A small network was shown many inputs. Here are its activations along a few directions, one row for each input.
In each table, some parts of the input vary, and every possible input appears once, in random order.
A made-up example of a description, with smaller parts first: line(6) and (point or ring(9) or (values(2) and ring(8))).
Shared parts are said once, and a part with two or three values counts as separate values.

A family of inputs:
x1: [ 21   2  24 -21  -2   4  28  -3   1  -7  24   3   3  -4   8  -8 -18  -4
  21]
x2: [ 13 -13   2  -8  -1   0  23 -11  -7   5  22  -3   4  -7  13   1 -14 -11
  13]
x3: [ 31  23  39 -34  -1   7  22   2   3 -17  20   7  14  -7   4 -10 -14  -3
  21]
x4: [-10 -26 -25  20  -6  -2  -2  -5   7  24 -14  -7   4   4   0  11   2   2
  -4]
x5: [ 14  11   8 -10   4  -3  41   0  -1  -3  -5 -12  47  -6  11 -10  -7 -23
  25]
x6: [-30 -23 -41  29  -5 -10 -20  -3   4  19 -28  -7  -3   6 -10  14  18   6
 -18]
x7: [ -8  15   4  -5 -13  -5 -13   7   0 -10   6  13 -13   6 -15  -4   2  10
  -9]
x8: [-17  26  -7   8  -5 -10 -39  16  -4 -20 -17   5 -16  10 -17  -2  29  20
 -31]
x9: [  7  -9  -9   4   4   3  19  -2   2  13 -11 -11  24 -10   5   7   0  -9
  10]
x10: [-17 -30 -26  21   8  -1 -28  -7  -4  15  -6   2 -24   3  -4   9   6   6
 -15]
x11: [ 38  46  58 -48   6   9  39   4   4 -29  20   5  36  -9  10 -21 -21 -19
  34]
x12: [ 25   7  23 -19  15   8  34  -4  -9  -5  17  -3  25 -11  17 -13 -20 -25
  27]
x13: [-13  -8  -5   8   1   6 -20   2   5   6  -2   8 -25   2 -10   4   1  10
  -8]
x14: [-27   7 -19  20   0  -5 -39   9  -1  -6 -19  -1 -27   8 -11   6  27  17
 -31]
x15: [ 10  16  19 -15 -16   4   6   3   5  -4  19  13  -6   2  -4  -4 -15   5
   4]
x16: [-33 -16 -40  31  -1 -17 -41  -4 -10   0 -19  -9 -26  12  -5  11  31  14
 -37]
x17: [-40 -13 -49  42   4 -15 -44   6  -2   9 -53 -16  -7   9 -13  17  44  17
 -40]
x18: [  2 -29 -10  11   4   8  -8 -10  -1  21   8   2 -18  -2   7   8 -11   0
  -2]
x19: [  7 -11  10  -1   0  13  -2  -1   8  10  11   9 -18   0   1   1 -15   6
   5]
x20: [ 28  25  43 -35   4   6  44  -1   2 -19  25   1  25  -5  14 -19 -25 -20
  35]
Describe the family of inputs behind these rows. -> line(4) and line(5)
The inputs of x5 and x6 match in every part but the line(5) part. If x20 is changed in the same way as x5 into x6, which row does it become? -> x13
Change only the line(5) part in x8. List by row number the other rows that result. -> x3, x7, x11, x15
Change only the line(5) part in x2. List by row number the other rows that result. -> x10, x12, x16, x18

A family of inputs:
x21: [-35 -13 -30  25  -9  -7 -42  -1   4  10 -15   3 -33  10 -13  14  17  17
 -31]
x22: [ 32  24  45 -28   6  19  31   6   1 -12  29   7   3 -10  12 -14 -25  -9
  25]
x23: [-32  -2 -31  25 -13 -10 -36   5   3   5 -23  -2 -20   9 -15  14  26  19
 -33]
x24: [ 13 -12   5  -9  -2   1  11 -12   1   9  12   2   9  -2   8   1 -16  -9
  12]
x25: [ -6 -23 -19   9  -1  -4 -13  -6  -3  12  -3   3  -5  -1  -6   8   3   4
  -6]
x26: [ 10   2   9  -7   2   4  11  -6   7   8  -5  -3  23  -3   7   2 -11 -13
  11]
x27: [-10 -12 -19  12   6  -7  -9  -2  -9   2  -8  -2   1   2  -2   0   9  -3
  -6]
x28: [ 12  -5   7  -5   9   3  19  -5   0  -1   0 -13  11  -6  13   1   0  -5
  11]
x29: [ 26  27  42 -30   8   7  33   5  -3 -23  25   6  15  -3  10 -23 -20 -16
  28]
x30: [-37  -4 -31  29  -2 -13 -39   4  -4  -1 -20  -2 -25  15 -10   3  23  11
 -31]
x31: [ 34  28  41 -33  -2   8  34   8   1 -18  22   8  21  -7   3 -16 -17  -6
  27]
x32: [ -8 -10 -18  11  -3  -1  -1   4   2   8 -14  -6   0  -5  -7  10  13   9
  -6]
The inputs of x27 and x30 match in every part but one. If x25 is changed in the same way as x27 into x30, which row does it become? -> x21
Describe the family of inputs behind these rows. -> values(3) and line(4)
Change only the values(3) part in x22. List by row number the other rows that result. -> x29, x31

A family of inputs:
x33: [ 18  24  28 -22   7   3  19   5  -1 -19   6   1  20  -4   4 -14  -5  -9
  17]
x34: [-20 -10 -14  13 -14  -2 -32   0   3   6   5  11 -39   9 -12   9   4  20
 -23]
x35: [ 20  20  30 -24   4   6  15   2  -2 -16  17   6   9  -4   5 -12 -12  -8
  15]
x36: [-21   5 -18  16   2  -9 -27   7  -3  -7 -23  -4  -8   7 -10   3  25  11
 -22]
x37: [-20   1 -17  15  -1  -7 -30   4  -3  -4 -12   1 -19   7  -9   4  18  12
 -23]
x38: [-20 -57 -54  39   3  -4   6 -17  -1  45 -19 -19   5  -5   9  22   2 -10
  -3]
x39: [-19  -5 -16  14  -7  -6 -31   1  -2   0  -3   5 -29   8 -10   6  12  16
 -23]
x40: [ 20 -38  -7   1   8   8  52 -19   0  32  10 -16  32 -16  25   7 -27 -28
  34]
x41: [ 20  14  31 -24   0   8  13   0   1 -10  25  12  -1  -3   3 -11 -19  -4
  16]
x42: [-20  10 -20  17   0 -10 -23   9   1  -5 -34  -9   7   6 -10   5  29  10
 -22]
x43: [ 20  29  27 -21   6   2  22   8   2 -17  -5  -3  34  -4   3 -12  -1 -10
  17]
x44: [ 21   8  32 -25  -7  10  14  -1   4  -6  33  15 -11  -2   2  -8 -25   1
  16]
The inputs of x42 and x43 match in every part but one. If x34 is changed in the same way as x42 into x43, which row does it become? -> x44
Describe the family of inputs behind these rows. -> values(2) and (point or line(5))
Change only the values(2) part in x41. List by row number the other rows that result. -> x39
Change only the values(2) part in x40. List by row number the other rows that result. -> x38
